A small network was shown many inputs. Here are its activations along a few directions, one row for each input.
Each table varies a few parts of the input and shows all the possible inputs, shuffled.
Descriptions start from the smaller parts, as in this example, which fits no table here: ring(5) and (point or line(11) or (values(3) and line(4))).
Shared parts are said once, and a part with two or three values counts as separate values.

A family of inputs:
x1: [ -5 -65  24 -42  36 -18   4 -26  27  15 -47  20  16  -4]
x2: [ 39  97 -48  12 -56   1 -48  41 -31 -11  42  21 -46 -42]
x3: [-37  70 -31  74 -65   3   1   6 -47 -19  60 -34  63 -28]
x4: [ 56  -8  54  -7 -43 -80  44 -30 -54 -49  17 -74  -9  34]
x5: [-18 -42  50 -27  55  15   7  14  29  30 -18 -19  -2  15]
x6: [-14 -56  26 -43  50  -3  22 -22  10   8 -34  12   0 -19]
x7: [ -7 -53  45 -21  35   0 -12  10  44  36 -32 -11  13  31]
x8: [ -1 -63  33 -38  24  -6 -13 -14  46  21 -47   7  24  22]
x9: [ -3  88 -52  16 -61 -16 -41  71 -64 -18   2  19 -59 -13]
x10: [ -5 -69  22 -46  28 -11   4 -26  29  12 -51  16  13 -11]
x11: [-15 -59  25 -50  45   5  20 -22  13   3 -33   8  -2 -19]
x12: [ 43  19 -69  49 -18  12  26 -22  14 -16  45  35 -17  14]
x13: [-19 -43  48 -32  51  21   6  15  33  25 -18 -23  -3  14]
x14: [-22 -44  41 -37  65  13  20  -2  12  11 -16  -7 -11  -7]
x15: [-38  75 -31  64 -70   5 -14  59 -80 -35  -3  25 -20  -1]
x16: [-58  75 -27  75 -75   1  -6  25 -88 -29  30   4  36   5]
x17: [ 41 100 -57  -2 -50  -2 -35 -25  -8  10  40  23 -50 -16]
x18: [-20 -46  40 -43  57  26  24  -3  15   9 -19  -8 -11  -8]
x19: [ 41  12 -60  77 -11  28  25   1  12 -35  53  -7  20 -11]
x20: [ -2 -62  34 -31  30 -18 -17 -12  42  25 -44   8  23  23]
x21: [ -9 -52  43 -29  34   6 -15  12  49  27 -27 -15  12  37]
x22: [ 39  63 -70  16 -34   1  -6 -45  11   2  31  40 -46  21]
x23: [ 13  61 -42  67 -27  15   4  -4 -13 -22  70 -39  55 -37]
Q: Describe the family of inputs behind these rows.
A: point or ring(10) or (values(2) and ring(6))
Q: Start at x7 and move only the ring(6) part, one step at a time. The first step leads to x20. Which rows follow, in order?
A: x1, x6, x14, x5
Q: Which other rows belong to the same alternative as x12? List them by row number.
A: x2, x3, x9, x15, x16, x17, x19, x22, x23

A family of inputs:
x24: [ 19  32 -49   2 -14  -5 -18  16 -13  -9  12  33 -48  -8]
x25: [ 13 -93  66 -35  31 -28  40 -36   2  -3 -29 -33  43  22]
x26: [-40  33  24   4 -48 -19 -13  40 -48  -7 -12 -18 -15  -4]
x27: [ 15  34 -14  48 -28   7  16  -3  11 -20  52 -35  26   7]
x28: [ 10  41 -46  23 -22  12  -3 -22  -2  -2  30  35  -9 -20]
x29: [ 20  32 -69  16 -26   6  -6 -15   9   0  22  43 -20 -17]
x30: [ 41  43 -31  28 -24   4  -6 -15  18   2  55   7  -6   4]
x31: [-18 -49  37 -37  64  34 -22   5  64  41 -46  30   2  -9]
x32: [ 49  29 -60  23 -24  -1 -15 -15  23   2  47  13 -19  13]
x33: [ 39 -61  50 -64  37 -15  24 -47  33  15 -32   1 -27  24]
x34: [  1  41 -46  25 -17  14  12 -12 -10  -6  30   7  10 -24]
x35: [-18  25 -35  43 -22  16  14 -16 -16 -26  27 -10  22 -12]
x36: [-17  19   7  44 -23  -1  17  27 -50 -26  13 -18  21  -2]
x37: [ 52 -66  22 -56  40 -25   4 -41  51  14 -51   4 -38   9]
x38: [-23  45   2 -13 -30 -20 -28  34 -50   1 -14  -7 -27  -2]
x39: [-22 -58  32 -46  64  46  -4  10  39  37 -39   9  30   1]
x40: [ 10  40 -25  10 -11   1 -16   9 -26 -10  20  24 -38 -11]
x41: [-22  21 -26  61 -19   6  21 -13 -28 -26  19 -13  45  -3]
x42: [ -4  45 -24 -24 -33 -28 -45  32 -24  -2 -24  31 -52   8]
x43: [ -9  50   5 -21 -38 -17 -40  28 -39  -2 -14  27 -37   3]
x44: [  7 -83  62 -52  32 -22  40 -37  19  -4 -21 -32  10  22]
x45: [ -8 -57   8 -38  65  30 -30   9  72  39 -59  34 -14   1]
x46: [-55 -84  49 -15  62  17  -1  10  21  22 -36  -4  64   1]
x47: [-52 -76  43 -28  62  30  -9   8  38  21 -35  -4  39  -5]
x48: [ 32  44 -31  31 -19   5   8  -6  11  -3  54 -21  13   1]
x49: [ 32 -70  44 -58  44 -19  28 -42  23  13 -33 -25  -3  13]
x50: [ 11  29  -5  66 -25  -4  23   1  -1 -20  44 -37  49  16]
x51: [-45  21  27  25 -43 -28 -11  36 -66  -6 -20 -23   5  10]
x52: [-17  29  -1  29 -23   4  14  27 -31 -24  20 -17  -6 -16]
x53: [  1  42 -18  11 -12   2   6  25 -29 -10  21  -2 -18 -21]
Q: The inputs of x34 and x28 match in every part but one. If x49 is changed in the same way as x34 into x28, which row does it become?
A: x33
Q: Describe the family of inputs behind these rows.
A: line(5) and (values(2) or line(4))
Q: Start at x51 and move only the line(4) part, one step at a time. The first step leads to x36. Which rows follow, in order?
A: x41, x50

A family of inputs:
x54: [ 57  35 -83  13 -34 -16  -4  -7  21 -16  30  54 -43 -14]
x55: [ 31 -94  46 -54  84   0  64 -33  55  15 -16   3 -10  -9]
x56: [ -6  43 -71  22 -31  23 -37  28 -23  -4  -9  60 -39 -26]
x57: [-11  69 -10   0 -28 -26 -38  19 -43   6  26  18 -47   6]
x58: [-25 -72  79 -75  71 -22  24   3   4  24 -61   3 -18 -24]
x59: [-27  45   5  48 -26  32 -10  70 -27 -25  34 -23  18  -4]
x60: [  2  71 -47  23 -15  30  -8  -6  17  19  52  25 -18  -3]
x61: [ -5  54  21  23 -30 -25 -29  50 -50 -13  24 -43   9  -7]
x62: [-15 -79  46 -24  65   8 -19 -38  93  44 -37   6  35  22]
x63: [ 41  51 -62 -13 -53 -22 -25 -10 -12 -22 -17  37 -54 -17]
x64: [ 23  46   7  17 -47  -9  -8  14 -29 -24  25 -61 -13   5]
x65: [-34 -79  37 -59  89  44  30  21  12  27 -71  -8  -5 -19]
x66: [-18 -74  84 -46  48 -39 -23   5  33  44 -77   7  10  38]
x67: [-26  20 -25  65 -22  14  29 -26 -29 -25  30 -20  86 -17]
x68: [ 39  49 -50  14 -13  -6  -6 -17  10 -12  67  14 -42  19]
x69: [-35 -80  46 -31  59  26 -10  29  49  46 -83   2  20  44]
x70: [  45 -106   42  -37   52    0   12  -26   74   48  -30   -4   20   56]
x71: [ 16  46 -76  17 -35  20 -30 -17  18   7  26  61 -18 -36]
x72: [-12  12  -7  42 -54 -26  33 -32 -61 -38   3 -46  33   0]
x73: [ -1  45  -7  44 -22  32 -14  15   6  -8  65 -32  37 -17]
x74: [-27 -76  25 -69  81  34  46 -18  70  29 -23  -4  19 -32]
x75: [-60  12  -5  66 -31  13  17  15 -62 -49  13  -7  66  -8]
x76: [  4  -6 -24  63 -30 -20  42 -36 -32 -42  53 -28  50   4]
x77: [  4  50 -42  -2 -47 -35 -48  17 -36  -3  -5  56 -47 -28]
x78: [ 25  70 -30  -9 -36 -13 -14 -11 -19 -12  14  -3 -57  17]
x79: [ 44  31 -20  40 -16  -3   4  12   1 -24  66 -50   8   6]
x80: [ 25 -88  70 -67  21  -4  -6 -24  42  33 -74 -14   6  56]
x81: [-44  19  15  45 -43 -43   9   3 -77 -34  10 -21  54 -13]
x82: [-27  63 -33  27 -19  32 -17  38 -23   4  26  30 -41   9]
x83: [ 17 -79  67 -85  60  -1  37 -37  18   2 -62 -14 -20  -9]
Q: The inputs of x59 and x73 match in every part but one. If x56 is changed in the same way as x59 into x73, which row does it become?
A: x71
Q: Describe the family of inputs behind these rows.
A: ring(5) and (values(2) or line(4))
Q: Start at x76 and move only the ring(5) part, one step at a time. The first step leads to x67. Which rows follow, in order?
A: x75, x81, x72
Q: Change only the values(2) part in x69. List by row number the other rows that result.
A: x65
